Each row below holds a small network's activations on one record, seen along a few directions.
Each row is followed by the record's values for the fields ZIB, TOPUR, TUKU, VUZA, LINON.
A field that a record lacks is written none.
The largest differences between rows may come from other fields.
Strong random noise was added to every row along 5 fixed directions; ignore it. To show where, here is one row again and again, with new noise each time:
[-127  -74  513  -39  348  415  202  133   39 -170  263   17 -139 -191
  -27  501  113  -74  -82  -78]
[-167    2  247 -210   43  396 -260  144  -18  227  275 -130 -268   11
  115  222  185  184 -620   47]
[ 401  -38    5 -201 -375  -25  194 -187 -188   61  -41  148  288  -50
  -26 -211 -116   44  260   93]
[ 100 -115  164  166   53    0  222  152   29   -4   81 -121  -25  -12
   30   86   39   12  -52  -72]
[  94 -276 -150  -55 -257 -415  303   26  361  182 -247   90   10 -227
 -110  -27  -25  222  192  248]
[ -99  -99  210  -74 -173   40    0  155  140  272  122  -65  -38  -72
   74  -24  140  265 -329  224]
[  15 -171 -118   89 -283 -293    4  199  221  374  -54 -191  -89   38
   87 -199   93  317 -339  182]

[  24   25  -38   18  -19  -60  -97   40  -39  114  -57  -35   67   26
   71 -211  -15  -68  -46   51]  ZIB: pezi / TOPUR: ref / TUKU: dumil / VUZA: none / LINON: none
[-283   -3  273  509  -73 -144   26  270  174  113   94 -227  277  109
  166 -497   33  116 -258   96]  ZIB: pezi / TOPUR: ref / TUKU: none / VUZA: doto / LINON: musi
[-141  143   99 -255 -155  366 -396 -110 -105  131  180  -15   58    6
  146   35  183   90 -349   40]  ZIB: tem / TOPUR: ref / TUKU: none / VUZA: doto / LINON: musi
[ -79  -84  -56  241  124 -237  197  171  249   42 -174 -123 -154  -24
  -21 -118  -47   -3 -119  -72]  ZIB: pezi / TOPUR: ref / TUKU: dumil / VUZA: none / LINON: none
[ 140  -74 -101  302  251 -138  247  117  -19 -311   -7 -114 -159   11
  -48  111  -54 -166  104 -175]  ZIB: pezi / TOPUR: sedof / TUKU: bez / VUZA: none / LINON: none
[-363   34 -147 -382 -138  115 -386  -19  206  272  -82   54 -218  -28
  -88   82   81  303 -507  255]  ZIB: tem / TOPUR: ref / TUKU: none / VUZA: doto / LINON: musi
[ -64  -26 -177  137 -305 -367  -32  -44  219  159 -110 -151  173  -43
  111 -304  -77  172   10  197]  ZIB: pezi / TOPUR: ref / TUKU: none / VUZA: doto / LINON: musi
[ -80  -53 -175  234 -144 -254 -343  -19  -32  261  -49  -77  394 -168
  179  -60  246 -128  181  320]  ZIB: tem / TOPUR: ref / TUKU: none / VUZA: doto / LINON: musi
[ 203   20  346  228  -82  -19  451  -51 -169 -233   12  131  517 -108
 -130 -167   23 -181  598  -33]  ZIB: tem / TOPUR: ref / TUKU: none / VUZA: doto / LINON: musi
[ 457   84  101  158   92  312  220   14 -456 -247  137  -62  162   -7
   83  278  134 -320  278  -14]  ZIB: tem / TOPUR: sedof / TUKU: none / VUZA: lut / LINON: fabe
[  17   88  317 -349 -152  503 -320  -47 -396  165  254  124   64  -52
  160   50  263    4 -170  217]  ZIB: tem / TOPUR: sedof / TUKU: bez / VUZA: none / LINON: none
[ -29 -110  252  101 -122 -302  387    2  308  -97  -59  183  277  -59
 -125 -215 -168  120  301  153]  ZIB: pezi / TOPUR: ref / TUKU: none / VUZA: lut / LINON: fabe
[-60 -41  70 -37  66  96 -51 -53 -41  12 -17  52  -7 -59  71 200 -88 -25
  71  85]  ZIB: tem / TOPUR: ref / TUKU: none / VUZA: lut / LINON: fabe
[ 106  -67 -279  110 -109 -193   49   95  -87   68 -202   90  160  -13
  -69  -26   -2  -66  248   34]  ZIB: tem / TOPUR: ref / TUKU: none / VUZA: doto / LINON: musi
[-274   46  -76  266  145 -100 -504  164   64  152  127 -268  -57   53
  104 -135  148   36 -474   87]  ZIB: pezi / TOPUR: ref / TUKU: none / VUZA: doto / LINON: musi
[ -72  138  313   48 -165  337 -312   18 -219  183  217 -171   11  178
  110 -248  145   21 -364   34]  ZIB: tem / TOPUR: ref / TUKU: none / VUZA: lut / LINON: musi
[ 228  179   44  -97   23  219 -106  -56 -253 -185  112  -39 -107  204
   81 -250 -100   38 -233 -213]  ZIB: pezi / TOPUR: sedof / TUKU: bez / VUZA: none / LINON: none
[-140   92  -16 -149  -18  -56 -128 -263    4  107  -19   92   76 -136
  -91  136   -3    2  124  202]  ZIB: tem / TOPUR: ref / TUKU: none / VUZA: doto / LINON: fabe
[ 433 -123 -127  308  -38  -29  280  311 -301  -26   85 -104  110   32
   75   99   69 -102  161  -79]  ZIB: pezi / TOPUR: sedof / TUKU: none / VUZA: lut / LINON: fabe
[ 338  124 -206  125   78   89  -60  187 -285  -17   88 -399 -284  429
  115  -50  -27  -17 -471 -361]  ZIB: pezi / TOPUR: sedof / TUKU: dumil / VUZA: none / LINON: none
[-218  -24  138 -175  165  223  -47  -38  329  -96    1  141 -231 -319
  -30  400   13   27   44  147]  ZIB: pezi / TOPUR: sedof / TUKU: none / VUZA: lut / LINON: musi
[ 144 -242 -669  120   98 -591   90   69  339   35 -394  -88 -397  -59
 -175  284 -163  -22  278  -42]  ZIB: pezi / TOPUR: sedof / TUKU: none / VUZA: lut / LINON: fabe
[ 176  107  136   91 -227   17   41  -25 -295   64  137  -56  241  200
  123 -190  -38   53 -105   15]  ZIB: tem / TOPUR: ref / TUKU: none / VUZA: lut / LINON: fabe
[-200   62   51 -439 -213  162  -83 -146   73  120  -61  253   39  -68
  -37 -103   12  148 -155  192]  ZIB: tem / TOPUR: ref / TUKU: dumil / VUZA: none / LINON: none
[   9 -154 -206 -302   55 -108  286  -85  129 -172 -181  185 -130 -124
 -157  235 -146 -110  280   10]  ZIB: pezi / TOPUR: sedof / TUKU: dumil / VUZA: none / LINON: none
[ 133  135  261   37 -295   73   62 -175 -176  -15  240   44  452  259
   20 -591 -197  -79  164  -49]  ZIB: pezi / TOPUR: sedof / TUKU: none / VUZA: doto / LINON: musi
[-112  -78 -241  -87  167  -25 -124   57  222 -118  -92  -17 -163  -48
 -181  197   41    9   42   11]  ZIB: pezi / TOPUR: sedof / TUKU: none / VUZA: doto / LINON: musi
[ 128   36  149  101   14  245  253   96  -79  -13  118  -83 -126   84
   51  134   40   21 -102    4]  ZIB: tem / TOPUR: sedof / TUKU: none / VUZA: lut / LINON: fabe
[-115 -121   48  546  261 -202  296  300  105 -105   39 -172  -12   80
  141    4   75  -98  107 -149]  ZIB: tem / TOPUR: sedof / TUKU: dumil / VUZA: none / LINON: none
[ 174  -97 -207 -343  378  258  -68 -225  -56 -240   41  222 -214 -237
 -153  697  -40 -300  280 -191]  ZIB: pezi / TOPUR: sedof / TUKU: none / VUZA: lut / LINON: musi
[-455 -125  517  282  -76  -98  231  384  360  222  119  -41  109 -182
   53   49  241  194 -213  506]  ZIB: tem / TOPUR: ref / TUKU: none / VUZA: lut / LINON: fabe
[ 288   73  597  149  -37  351  638  102 -371 -329  288   11  342   29
   31  -85   43  -17  184   54]  ZIB: tem / TOPUR: sedof / TUKU: bez / VUZA: none / LINON: none
[ -43   10  -64 -349  279   96   92 -259  170 -293 -154  236 -148 -189
 -205  259 -217 -121  291 -178]  ZIB: pezi / TOPUR: ref / TUKU: dumil / VUZA: none / LINON: none
[ 268  251 -192 -243 -174  345 -437 -118 -440   93   33  -65 -156  336
  163 -183    4    9 -420 -131]  ZIB: tem / TOPUR: sedof / TUKU: bez / VUZA: none / LINON: none
[-212   99  192 -276  -43  437 -372  -58 -214   56  243   92   74  -54
   25   16   92   -7 -339  115]  ZIB: pezi / TOPUR: ref / TUKU: none / VUZA: doto / LINON: musi
[  64 -218 -167   56 -147 -405  346  223  489   70 -227   48   41 -140
 -110    9   -5  251  142  305]  ZIB: pezi / TOPUR: sedof / TUKU: none / VUZA: lut / LINON: fabe
[   8  121   52  -10  -82 -235  -12 -185  -18  -27   18  120  209   91
   21 -445 -193   -4  202   21]  ZIB: pezi / TOPUR: sedof / TUKU: dumil / VUZA: none / LINON: none
[ -26 -226 -210  276 -342 -474   10  316  188  542  -51 -160  192   15
  164 -263  307  249  -69  331]  ZIB: tem / TOPUR: sedof / TUKU: none / VUZA: doto / LINON: fabe
[ -11   11  408   63   86  144  346  174   -1 -167  122   69  292 -272
   -4  104   79  -68  336  198]  ZIB: pezi / TOPUR: sedof / TUKU: dumil / VUZA: none / LINON: none
[-146  -83 -387  159 -217 -406 -313   29  244  255 -159 -346 -144  298
   80 -509  -64  282 -433  -78]  ZIB: pezi / TOPUR: ref / TUKU: none / VUZA: doto / LINON: musi
[  60    0  115  -31 -186  -39  376  131   87   70   92  -28  128  -33
  -75  -25   64  131   96  177]  ZIB: pezi / TOPUR: sedof / TUKU: none / VUZA: doto / LINON: fabe
[ 298   92   81   71   34  159   83  -75 -405 -166   74  112  472  -59
   20  206   73 -336  493   42]  ZIB: tem / TOPUR: ref / TUKU: none / VUZA: doto / LINON: fabe
[-266  -56  314   67  111  -94  373  117  326 -192  -40  216  178 -317
  -50  110  116   72  369  206]  ZIB: tem / TOPUR: sedof / TUKU: dumil / VUZA: none / LINON: none
[ -80  -64  149  222 -164 -194  136  -76  -57  -33  -51  100  522 -205
   32 -188   36 -156  487  333]  ZIB: tem / TOPUR: ref / TUKU: none / VUZA: doto / LINON: musi
[ -64  -33 -127  138  292    5 -138  134  -96  -38  -69  -64  -98  -93
  104  330  105 -152   94 -145]  ZIB: tem / TOPUR: ref / TUKU: dumil / VUZA: none / LINON: none
[  26   70   29  -29  -64  -32 -163 -234   74    9  -42   47  220  243
   30 -325  -79  150  -93   61]  ZIB: tem / TOPUR: ref / TUKU: none / VUZA: lut / LINON: fabe

Here are new rows. What are their fields?
[  -2   55  208  305 -283  -25 -141   48  -86  210  124  -63  276    8
  218 -388  113  187 -171  141]  ZIB: tem / TOPUR: ref / TUKU: none / VUZA: lut / LINON: musi
[-203  -65  249   93  243  -27   36   -5  198   -2  -27  130 -125  -78
 -150  156    2   -9    9  -91]  ZIB: tem / TOPUR: ref / TUKU: none / VUZA: lut / LINON: fabe
[-398  -45  146  673  292 -267   76  422  348  140  152 -432 -368  226
  143 -198  172  132 -550 -202]  ZIB: tem / TOPUR: sedof / TUKU: dumil / VUZA: none / LINON: none
[-269  -97  260   79  313  148 -183  -76  122 -156  102    1 -134 -163
  -61  196   14 -174  -14  -16]  ZIB: pezi / TOPUR: ref / TUKU: none / VUZA: lut / LINON: musi
[ 272  108 -155    8  307  198 -171 -335 -306 -111   28  -59   53  135
   23  185  -45 -340  214 -399]  ZIB: tem / TOPUR: ref / TUKU: none / VUZA: doto / LINON: fabe
[-180  -94  289  211 -181  -68   72   58  295   81   32  -36  158  -48
  120 -305  127  219  -38  252]  ZIB: tem / TOPUR: sedof / TUKU: none / VUZA: lut / LINON: musi
[ 114   61 -258 -381 -253  -92 -326 -415  -67    9 -190  161  -65  206
  -49 -311 -172   43  -11 -109]  ZIB: tem / TOPUR: ref / TUKU: bez / VUZA: none / LINON: none
[ 120   -6 -141 -245 -205   36 -313 -228 -192   61  -77  163  117  -73
  126 -152   69 -108  132  148]  ZIB: tem / TOPUR: sedof / TUKU: bez / VUZA: none / LINON: none
[ 258  108   28  266  231  139  103   27 -313 -134   42  -61  293   34
   56  174   39 -324  255 -180]  ZIB: tem / TOPUR: ref / TUKU: none / VUZA: doto / LINON: fabe
[ 103 -182 -556   75   30 -431  116   80  199   58 -296 -184 -277   61
  -81  -17 -114   37   31  -88]  ZIB: pezi / TOPUR: sedof / TUKU: dumil / VUZA: none / LINON: none
[ -43  -29  186  289  239   29    1  179   36  -41  175 -171 -176  144
  108   96  -40  -91 -108 -170]  ZIB: pezi / TOPUR: sedof / TUKU: none / VUZA: lut / LINON: fabe
[ 226 -184 -629  517  265 -432 -140  141   80   25 -283 -420 -410  411
   37   37 -104  -92 -249 -481]  ZIB: tem / TOPUR: ref / TUKU: none / VUZA: lut / LINON: fabe
[-182  -27  399   94   86  152  291  195  137  -25  213  -87  -28  -62
  -53    3  -39  166  -72   -5]  ZIB: pezi / TOPUR: sedof / TUKU: none / VUZA: doto / LINON: fabe
[-285  -21  -15  215  342 -228   34  -63  259 -164  -62   54 -207  -36
  -10  108  -33 -220  256 -174]  ZIB: tem / TOPUR: sedof / TUKU: dumil / VUZA: none / LINON: none
[-261   21   72 -209  -59  -74 -117  -71  116  275    2  114  -29 -163
   24    0  110  228 -147  365]  ZIB: tem / TOPUR: ref / TUKU: dumil / VUZA: none / LINON: none
[ 221  156 -227  -78   33 -136 -216 -244 -166  -74  -77  -99  -72  412
   65 -290 -276 -170 -121 -381]  ZIB: pezi / TOPUR: ref / TUKU: dumil / VUZA: none / LINON: none
[-245 -185 -141  -45 -142 -121 -171  -62  178  179  -78   20   41  -29
  -33 -239  -89  136 -118  110]  ZIB: pezi / TOPUR: ref / TUKU: none / VUZA: doto / LINON: musi
[-214  -53 -194  102 -219 -378 -107  135  300  396  -83  -67  -73 -183
   63 -239  136  267 -343  303]  ZIB: pezi / TOPUR: ref / TUKU: dumil / VUZA: none / LINON: none
[ 125  -11 -263  -25   31 -328   42 -161  120 -154 -202  134  106    2
  -27 -147 -189 -185  449 -221]  ZIB: pezi / TOPUR: sedof / TUKU: dumil / VUZA: none / LINON: none
[ 147   81  -43 -137  -17  -39    1 -279 -192  -51 -223  166  217  -73
  -66 -120 -161  -98  464  -35]  ZIB: tem / TOPUR: ref / TUKU: dumil / VUZA: none / LINON: none
[-683  -37  299 -171 -186   59 -439  166  430  464  122  -22 -102 -182
   68 -222  211  341 -534  513]  ZIB: pezi / TOPUR: ref / TUKU: none / VUZA: doto / LINON: musi
[ -30  -12 -183 -133  219 -136   40 -280   89 -185 -300  231  -42 -304
  -76  256 -108 -271  432   38]  ZIB: tem / TOPUR: ref / TUKU: dumil / VUZA: none / LINON: none
[ 253  -66 -644 -396 -229 -152 -145  -33   82  231 -306  -15 -222   47
 -126  -60  -52  162  -84   66]  ZIB: pezi / TOPUR: sedof / TUKU: dumil / VUZA: none / LINON: none
